These are the activations of a small neural network, seen along a few directions. Each row is one input.
Each table varies a few parts of the input and shows all the possible inputs, shuffled.
A made-up example of a description, with smaller parts first: ring(5) and (point or line(11) or (values(2) and line(6))).
Shared parts are said once, and a part with two or three values counts as separate values.
In the rows, 128 means zero.

Other details of the inputs vary at random and push rows far along three fixed directions, the same in every table; ignore that.

Table:
R1: [164 112 111 106 136 149 128 114 106 136 121]
R2: [ 90 145 149 185 143  73 130 114 160 189 133]
R3: [ 83 145 134 122 154  80 106 134 194  85 129]
R4: [155 129 111 144 127 147 138 125  91 180 116]
R5: [177 109 124  74 130 115 123  83 129 154 126]
R6: [123 144 108 133 144 169 123 155 129  63 137]
R7: [132 123 152 103 121  77 129  81 149 201 122]
R8: [149 111 120 104 124 149 128 113 108 142 117]
R9: [159 131 109 108 143 180 125 137 101  80 134]
R10: [ 80 135 103 140 106 139 145 204 112  58 141]
R11: [125 106 135 120  88  66 162 106 106 211 144]
R12: [ 92 150 131 217 111 141 136 166 105 176 118]
R13: [107 126 153  93 132  95 105 121 184  81 136]
R14: [ 92 149 119 158 125 161 115 179 140  60 127]
R15: [122 137 100 155 122 182 130 160  99 113 112]
R16: [180 111 148  43 130 121 121  88 141  94 140]
R17: [185  99 143  78 126 132 133  84 116 142 133]
R18: [ 98 143 130 228 124 137 145 160 104 171 118]
R19: [ 81 140 154 122 137  87 102 135 190  74 133]
R20: [172 106 102  77 133 192 116 127  83  80 114]
R21: [ 89 144 157 130 149  58 121 104 201 132 144]
R22: [162 121 123 176 110 163 154 128  69 193 120]
Description of these inputs: values(2) or (line(4) and ring(5)).
Start at R8 and move only the ring(5) part, one step at a time. The first step leads to R1. Which rows follow, in order?
Answer: R21, R17, R13

Table:
R23: [ 56 168 129 201 131 119 118 168 152 138 107]
R24: [137 115 122 109  98 120 155 120 104 159 121]
R25: [130 109 117  56 130 139 117 152 119  24 145]
R26: [124 119 142 104 135 113 104 118 163  80 120]
R27: [116 135 135  95 135 103  99 122 171 103 114]
R28: [164 121 139 131 129 127 133 115 115 156 113]
R29: [145 110 142 130 125 135 125 103 109 156 115]
R30: [136 124 114  56 106 152 128 146 141  29 145]
R31: [ 81 150 125 189 131 168 119 173 128  72 122]
R32: [142  99 124 115 113 107 136 132  94 157 133]
R33: [158 110 125 134 137 125 136 109 114 155 123]
R34: [102 131 136 103 146 106 112 113 174 109 136]
R35: [151 131 113 122 140 127 136 105 111 163 123]
R36: [143 107 134 116 108 117 138 129  97 159 153]
R37: [157 126 108 124 139 122 131 111 114 163 120]
R38: [ 41 159 126 220 142 102 129 165 162 157 116]
R39: [112 122 126 100 148 104 107 122 173 101 123]
R40: [135 107 133 116 111 113 141 124  93 161 147]
R41: [158 125 144 129 130 131 137 110 112 156 116]
R42: [153 118 133 132 135 133 140 101 112 156 136]
R43: [152 114 130 131 138 129 140 103 111 155 126]
R44: [131 124 112  53 112 152 132 143 135  26 139]
R45: [146 127  99 178 120 244 125 182  57  80 122]
R46: [143 111 117 111  97 116 151 126 107 159 118]
R47: [159 118 135 135 131 135 138 106 118 157 143]
R48: [ 97 156 141 128 146  62 126 100 187 146 140]
R49: [165 128 148 132 123 137 135 112 118 158 132]
R50: [131 145  97 181 119 222 122 183  70 121 115]
R51: [105 155 142 130 142  66 123 106 191 145 147]
R52: [ 59 159 122 209 138 130 124 174 158 132 133]
R53: [107 143 145  97 134 107 103 114 172 107 127]
R54: [159 128 146 130 127 135 137 108 113 156 125]
What do these inputs look like to the network?
Answer: line(4) and (values(2) or ring(6))
The inputs of R28 and R41 match in every part but the line(4) part. If R32 is changed in the same way as R28 into R41, which row does it become?
Answer: R25
Which other rows does R23 become when the line(4) part takes its other values? List them by row number.
Answer: R27, R50, R53
Which other rows does R25 become when the values(2) part takes its other values? List them by row number.
Answer: R24
List by row number the other rows that have the line(4) part in common with R52.
Answer: R30, R36, R45, R47, R49, R50, R51

Table:
R55: [ 87 136 145 200 127  69 158 131 142 204 142]
R56: [135 106 128 108 127 157 125 100 117 137 112]
R57: [185 111 111  63 119 148 137 110  94 130 115]
R58: [156 125 143 106 111 104 156  97 119 172 133]
R59: [124 118 117 138 139 144 118 161 109 102 124]
R60: [122 139  90 145 118 163 134 167 104 126 120]
R61: [135  93 129  66 116 112 124  94 127 140 113]
R62: [144 143 128 146 130 139 141 113 119 167 114]
R63: [174 122 119 110 126 156 133  95 110 179 127]
R64: [152 116 117  81 127 135 133 110 111 110 153]
R65: [ 96 142 104  80 148 115 105 147 167  34 139]
R66: [114 126 121 188 127 166 139 179  86 114 136]
R67: [152 113 150  86 155  83 123  66 169 158 136]
R68: [107 135 146  93 134  71 130 115 194  58 145]
R69: [123 135 113 152 108 190 130 182  95  83 140]
R70: [ 73 150 136 187 129  86 119 160 162 120 111]
R71: [152 117 119 125 107 146 126 134  92 178 120]
R72: [167 115 137 125 137 150 117 106 118 126 116]
R73: [185 115 106 110 141 188 130 113  93  99 117]
R74: [105 148 113 162 147 179 105 165 121  79 130]
R75: [108 140 121 186 153 174 116 171 117  93 123]
R76: [174 119  99 107 143 189 126 112  80 134 131]
R77: [ 99 135 126 185 121 108 127 141 105 208 122]
R78: [111 105 137  57 120 125 121 117 159  44 137]
R79: [ 87 143 149 186 121  98 134 153 153 117 131]
R80: [134 138 164 132 128  99 123  95 154 175 119]
R81: [113 130 131 106 129 135 114 145 134  66 153]
R82: [ 94 145 147  94 120  69 127 117 201  97 156]
R83: [ 73 160 150 137 126  71 114 150 185 102 116]
R84: [153 103 132  91 138  77 132  91 135 178 129]
R85: [105 144 154 202 100 106 152 141 113 203 125]
R86: [152 124 149 112 124 121 114  90 142 180 128]
R87: [131 130  94 159 128 153 139 158  98 113 109]
The inputs of R55 and R84 match in every part but one. If R68 is changed in the same way as R55 into R84, which row does it become?
Answer: R87
What do these inputs look like to the network?
Answer: values(3) and (point or (values(2) and ring(5)))
Start at R69 and move only the ring(5) part, one step at a time. The first step leads to R81. Which rows follow, in order?
Answer: R66, R79, R85
